A small network was shown many inputs. Here are its activations along a few directions, one row for each input.
Each table varies a few parts of the input and shows all the possible inputs, shuffled.
A made-up example of a description, with smaller parts first: one of 3 separate values, together with either a single point or one of 11 places around a ring or (one of 4 places along a line, together with one of 5 places around a ring).
Shared parts are said once, and a part with two or three values counts as separate values.

Other details of the inputs vary at random and push rows far along two fixed directions, the same in every table; ignore that.

A family of inputs:
x1: [  9 -51   8  -2 -23  15  41 -24  15  28  29]
x2: [-35 -10   5   6 -37 -12 -59  -5 -31  -7  65]
x3: [ 33 -27  -5 -17  50  10  49  15  29 -19 -27]
x4: [ 16 -15 -17  -8  18  22  48  -3  12  27 -36]
x5: [ 18  -5  -9   1  14  22  58  -6  15  19 -33]
x6: [-30 -74  28   9 -75  -1 -24  -9  22  11 116]
x7: [-18  49   5  21   5 -10 -32  -8 -36 -18  -9]
x8: [-10  36 -17  -4   3 -11 -42   4 -26  -1 -10]
x9: [  2   0   9  -3 -13  14  46  16  14  24 -48]
x10: [ 10  32   4  -2  41 -31 -47   9  -4 -53  -3]
x11: [ 17 -15   9 -13  25   5  37  45  39 -24 -37]
x12: [  2 -56 -13 -12 -22  19  29  -2  15  29  28]
x13: [ -7  40  -8   5   7 -12 -41  -6 -20  -3  -9]
x14: [ -3  51  -1  13   7 -13 -30 -10 -18 -11 -10]
x15: [ -3  46   2   6   2 -16 -33 -16 -26  -3 -16]
Each input here is: one of 3 separate values, together with either a single point or one of 4 places along a line.
The inputs of x15 and x1 match in every part but the choice among 3 separate values. If x8 is changed in the same way as x15 into x1, which row does it become?
> x12
Which other rows agree with x2 in the choice among 3 separate values? List them by row number.
> x6, x7, x9, x11

A family of inputs:
x16: [ -2  26 -10  -6  47 -11 -31  -7 -45 -39 -30]
x17: [-22 -24  12  -6 -54 -24 -51  -2  19  -4  96]
x18: [-30 -18  15  24 -48  -9 -37 -29  -7   4  69]
x19: [ 28 -26   7  -9  18   7  43  20  49   4 -19]
x20: [  0  67 -11   9  51 -22 -24  10 -40 -49 -42]
x21: [ -5 -25   2 -12 -24  20  47  20  12  38 -32]
x22: [ 12 -39  -8 -17   6  14  45  37  28  -6 -22]
x23: [  4  64  -2   5  66 -15 -25 -13 -36 -31 -43]
x24: [-25 -54  12  12 -33  -5 -63  -1   3 -24 106]
x25: [-33 -23  26  12 -51  -6 -42  -9 -34   1  73]
x26: [ 23  -9  -7 -32 -16   0  26  32  55  21 -23]
x27: [ 15 -27   8 -13  11   7  58  16  37  -7 -19]
x28: [-14  68 -30   5  40 -10 -38 -18 -70   5 -60]
x29: [-14  -8  38  20 -49 -16 -50 -23 -20  -9  76]
x30: [ 12 -20   6  -3  13  12  48  24  49   7 -15]
x31: [-24 -28  -6  10 -33  -7 -45 -33 -35  11  84]
x32: [-19  67 -24  13  31 -12 -45 -12 -70   0 -57]
x33: [-15 -10  30  17 -44 -20 -53 -34 -20  -4  76]
x34: [ 31 -14 -14 -10  -5  26  56  -2  25  30 -13]
x35: [ 22 -16 -10  -6  -9  17  49  -4  33  35 -22]
x36: [-14 -14  18  25 -41 -23 -58 -41 -16   1  78]
x37: [ -5  42 -14   5  56  -7 -48   3 -40 -27 -31]
x38: [  3 -13 -11  -1 -13  24  55   1  30  32 -22]
x39: [  7 -25 -18 -38 -18  13  30  44  46  33 -31]
x40: [ 29 -30   3 -13   6   0  52  29  39 -14 -18]
x41: [-11 -14  12  17 -34 -20 -52 -48 -16   5  77]
x42: [ 15 -41   2 -21  21  21  42  14  32  12 -22]
x43: [ -3  73 -40   3  47   2 -33 -17 -82  -6 -45]
x44: [-14  95 -23  15  46  -9 -32 -22 -59  -8 -75]
x45: [ 31 -30  12 -16  22   7  48   6  43   5 -19]
x46: [  7 -15   1   1   3  16  43  37  52  -1 -19]
x47: [ 24 -24   3  -4   6  12  37  33  54  -4 -20]
x48: [ -5  -5  20   2 -31  22  53  25  28  21 -30]
x49: [ -3 100 -33  14  53   1 -28 -22 -72 -18 -58]
x50: [ 29 -35   8 -18  13   1  54  11  36 -11 -22]
x51: [-30 -17  27  17 -53  -7 -31 -22  -9   0  71]
Describe the family of inputs behind these rows.
> one of 3 separate values, together with either a single point or one of 5 places around a ring or one of 6 places along a line
Change only the place on the ring of 5 in x23. List by row number the other rows that result.
> x20, x27, x30, x46
Change only the place on the ring of 5 in x50. List by row number the other rows that result.
> x19, x40, x45, x47

A family of inputs:
x52: [-13  25  -4  11   1 -15 -52 -24 -36 -10  28]
x53: [ 10  17   2  -1  36 -19 -25   4  -3 -42   1]
x54: [  6 -43   0  -6 -23  22  51   7  31  29   4]
x55: [ -1  25  -5   7  11  -3 -11 -19 -28   1 -13]
x56: [-12  29  -2  15   1 -13 -46 -26 -38 -11  23]
x57: [-14  26   5  11  -6 -16 -47  -9 -26 -14  19]
x58: [ 15  10  -2  -6  47  -7  -1  16   3 -35 -27]
x59: [  1 -52  10  -9 -39   9  27   7  36  23  31]
x60: [ -2  23  -8   3  13  -4 -17 -16 -27   1 -11]
x61: [ -3  27   0   7   9  -3  -9 -10 -21  -3 -17]
x62: [ -3   3  -1  -1  -4   5  10  12   3   6 -17]
x63: [  7 -28   7  -8 -19  13  44  16  34  22 -12]
x64: [  9  -3 -16 -12  10  19  44  15  13  24 -47]
x65: [-16  15  -2   6  -2 -12 -44 -10 -32 -11  21]
x66: [ -3   4  -2   1  -1   8  15   4   0   7 -16]
x67: [ -1 -64  12  -9 -51  10  27  11  50  26  49]
x68: [-16 -45  22  11 -53  -5 -22 -17  14   4  91]
x69: [  38   31  -15  -20   70   10   57   39   26  -16 -108]
The inputs of x60 and x52 match in every part but one. If x59 is changed in the same way as x60 into x52, which row does it become?
> x67
Describe the family of inputs behind these rows.
> one of 3 separate values, together with either a single point or one of 5 places around a ring
Which other rows agree with x54 in the choice among 3 separate values? List them by row number.
> x58, x62, x64, x65, x66
